Each row below holds a small network's activations on one input, seen along a few directions.
In each table, some parts of the input vary, and every possible input appears once, in random order.
A made-up example of a description, with smaller parts first: one of 5 places around a ring, together with either a single point or one of 9 places around a ring or (one of 3 separate values, together with one of 4 places along a line).
Shared parts are said once, and a part with two or three values counts as separate values.
In the rows, zero is written as 128.

Other details of the inputs vary at random and push rows far along two fixed directions, the same in every table; ignore that.

Table:
R1: [157 148 123 144 111 126 135 120 138 146 114 116]
R2: [143 131 142 127 117 128 128 112 146 124 102 120]
R3: [170  79  91 189 116 137 163 150 123 112 143 127]
R4: [148 140 111 114 126 133 143 129 147 138  94 121]
R5: [136 135 103 128 107 126 116 116 131 133 105 107]
R6: [ 93 137 143 112 152 118 107 113 112 123 164 152]
R7: [115 142 141 110 144 118 119 118 132 139 149 135]
R8: [126 117 138 131  76 149 109 112 144 138 101 122]
R9: [122 146 159 108 145 128 129 129 125 129 124 126]
R10: [ 96 136 134 121 117 119 108 129 130 124 116 125]
R11: [127 138 117 125 103 128 122 125 147 123 100 106]
R12: [116  23 129 172 128 169 125 175  55  96 237 161]
R13: [ 96 145 153 104 156 120 130 136 123 125 169 146]
R14: [103 133 164 117 162 125 106 131 110 133 155 137]
R15: [100 150 132 115 132 137 115 138 133 126 122 115]
R16: [137 143 114 121 113 125 119 126 142 141 109 100]
R17: [ 83 142 158 135 142 121 114 131 108 118 147 154]
R18: [141 128 118 125 106 115 143  99 145 132 105 129]
R19: [120 143 125 105 143 117 110 120 123 129 121 140]
R20: [154 157 127 135 112 130 150 126 140 140 107 115]
R21: [184  37  74 191 137 136 164 138  92 113 160 120]
R22: [ 86 146 144 109 150 127 110 157 116 118 155 125]
R23: [ 92 133 147 108 157 122 106 148 122 111 142 152]
R24: [153 147 115 142 106 126 132 103 131 139 104 122]
R25: [100 139 143 104 168 117 104 148 114 134 153 147]
R26: [142 121 134 132 113 121 137 104 137 132  93 122]
R27: [141 122 111 121 119 112 136 123 139 130  95 130]
R28: [150 153 124 141 112 141 144 120 143 139 101 118]
R29: [142 136 126 120 111 122 135 108 155 124 113 126]
R30: [148 134 135 126 124 140 144 113 141 133  97 113]
R31: [184  72  72 153 134 129 175 166 123 129 138 119]
R32: [ 91 142 150 110 158 134 121 131 127 123 162 148]
Description of these inputs: either one of 2 separate values or (one of 5 separate values, together with one of 6 places around a ring).
- Change only the choice among 5 separate values in R27. List by row number the other rows that result. => R10, R17, R18, R26

Table:
R33: [ 98 112 116 104 188 109 108 135 100 115 171 161]
R34: [193 125 112 146 121 128 183 129 145 135 104 115]
R35: [107 119 148 134 155 155 125 174 117 103 165 132]
R36: [115  86 185 130 134 143 114  80 100 119 165 158]
R37: [ 87  95 128 100 153 127 116 171 112 126 176 128]
R38: [144 159 121  79 134 117 140  99 159 154 101 133]
R39: [168 110  88 166  92 153 136 139 138 144 129  97]
R40: [173  99 100 143 105 146 168 150 154 127 112  99]
R41: [114 243 202  70 123 116 108  91 143 167  64 123]
R42: [136 100  84 178  96 140 146 133 137 116  95 107]
R43: [ 75 225 178  96 131  95 102  82 149 133  71 143]
R44: [132 129 163 110  48 141 107  87 136 133  94 150]
R45: [172 114  97 162 105 162 148 148 129 135 113 101]
R46: [169 125  96 164 111 112 157 108 121 129 132 111]
R47: [ 83 124 124 150 132 142 102 147  98 104 179 131]
R48: [192 123 102 161 109 125 157 112 135 157 121 104]
R49: [ 96 117 129 137 185  96 102 137 111 105 162 165]
R50: [112 125 151 119 174 128 151 150 125 120 173 158]
R51: [ 73  94 125 135 156 114  88 165 108 103 155 141]
R52: [121 138 110  78 106 112 101 122 141 138  76 102]
- Describe the family of inputs behind these rows. => one of 2 separate values, together with either a single point or one of 9 places around a ring
- Changing only the choice among 2 separate values turns R33 into R52. The same change can be made to R50. Which row results? => R40

Table:
R53: [129  89  93 163 158 136 141 169  95 110 184 148]
R54: [138 149 145 105  93 123 123  99 159 145  96 124]
R55: [167 106 117 148 108 120 150 103 130 141 120 116]
R56: [148 127  99 130 119 117 131 125 151 137  86 114]
R57: [164 101 119 131 103 140 142 117 132 132  99 120]
R58: [127  68 104 172 142 141 141 149  85 114 195 150]
R59: [103 207 160  85 126 110 111 100 147 136  80 124]
R60: [131  76 118 170 145 152 138 154 108 112 175 131]
R61: [120 186 181  89 108 127 117  92 142 142  83 120]
R62: [169 127 113 128 130 140 157 128 147 134 110 110]
R63: [118 100 115 140 146 129 139 164 121 122 151 132]
R64: [159 132 112 134  95 137 147  96 153 138 101 111]
R65: [127  84  95 146 145 124 151 156 114 111 170 137]
R66: [163 133  95 151 118 122 147 136 142 141 104 116]
R67: [ 91  84 127 161 156 149 125 157  92  96 201 149]
R68: [155 104 104 136 102 126 134 104 135 128 105 126]
R69: [153 118 113 151  96 130 148 110 129 125 106 112]
R70: [112 203 166  87 132 113 111 106 148 142  81 119]
R71: [159 110 109 129 116 128 162 141 143 134 111 113]
R72: [110 200 164  65 116 106 110  99 168 148  85 125]
R73: [ 78 210 156  61 106 123  74 114 148 163  79  93]
R74: [124  91 101 156 160 140 146 160 112 108 175 132]
R75: [156 125 103 154 130 110 149 133 133 126 113 110]
R76: [147  82 100 160 165 123 146 161 100 123 193 145]
R77: [144 170 139 102 122 129 135 120 142 148  99 123]
R78: [163 100 110 134 104 126 135 104 136 138 107 123]
R79: [ 95  69 121 153 151 139 113 153  86  96 183 153]
R80: [112  89 126 157 130 133 122 160 114 104 165 141]
R81: [ 51 183 192  79 124 128  78 121 128 115 128 153]
R82: [132  74 105 155 122 135 141 146 111 105 172 140]
R83: [143  82 103 153 165 129 148 150 116 120 184 133]
R84: [164 104 110 140 101 136 133 115 139 132  90 114]
R85: [172 137 119 125 122 123 156 121 137 137  98 106]
R86: [160 114 128 127  87 137 149 126 145 133 103 117]
R87: [161 135 100 124 119 125 152 109 153 136 105 108]
R88: [159 120  94 129  72 145 106 126 131 138 108  78]
R89: [155 116  92 124 122 117 140 113 139 133 103 120]
R90: [ 26 154 216  98 187 141  72 158  72 113 212 187]
R91: [166 113 124 137 107 150 152 118 141 135 112 110]
R92: [155 130 110 135 130 133 148 131 148 136 109 105]
R93: [ 65 176 183 107 144 133  85 120 134 120 136 143]
R94: [164 144 109 132 119 131 144 129 139 144  98 116]
R95: [165 137 102 129 118 111 153 107 139 131 102 111]
R96: [147  97 105 149 107 130 124 119 136 124 104 120]
R97: [ 85 127 132 119 148 125 122 155 118 116 154 144]
R98: [ 86 157 168  99 175 104 103 129 109 126 164 149]
R99: [141 153 145 111 108 128 125  90 152 149 104 120]
R100: [ 81 143 167 116 145 119 109 114 105 120 154 146]
R101: [ 62 182 181  99 132 133  85 120 113 124 141 158]
R102: [ 54 163 167 101 162 115  94 154 126 120 149 151]
R103: [125  76 102 152 167 131 134 165 101 114 162 140]
R104: [103 193 179  82  92 126  99 103 162 140  71 125]
R105: [161 134 123 144  96 140 133 116 134 142 101 122]
R106: [137  85 105 135 160 117 131 144 108 119 164 140]
R107: [ 99 208 164  87 133 115 102 108 167 141  82 118]
R108: [130  90 113 132 157 128 139 154 107 119 151 135]
R109: [159 115 122 154 106 131 146 116 127 133 106 110]
R110: [ 79 182 162  91 160 117  98 126 121 132 147 155]
R111: [ 10 132 201 130 201 120  72 163  67  91 223 178]
R112: [151 107  88 135 121 125 143 129 132 125 104 120]
R113: [153 119 111 162 103 134 136 127 129 132 118 122]
R114: [173 114 110 148 100 131 143 107 135 150 119 126]
- Changing only one part turns R81 into R97. The same change can be made to R96. Which row results? => R56
- Changing only one part turns R98 into R55. The same change can be made to R75. Which row results? => R111
- Describe the family of inputs behind these rows. => one of 2 separate values, together with either a single point or (one of 5 separate values, together with one of 6 places around a ring)
- Change only the choice among 2 separate values in R73. List by row number the other rows that result. => R88
- A walk changes only the place on the ring of 6. It starts at R58 and steps to R101. List the rest of the walk in order. => R113, R105, R90, R114
- Change only the place on the ring of 6 in R68. List by row number the other rows that result. => R57, R78, R79, R84, R96
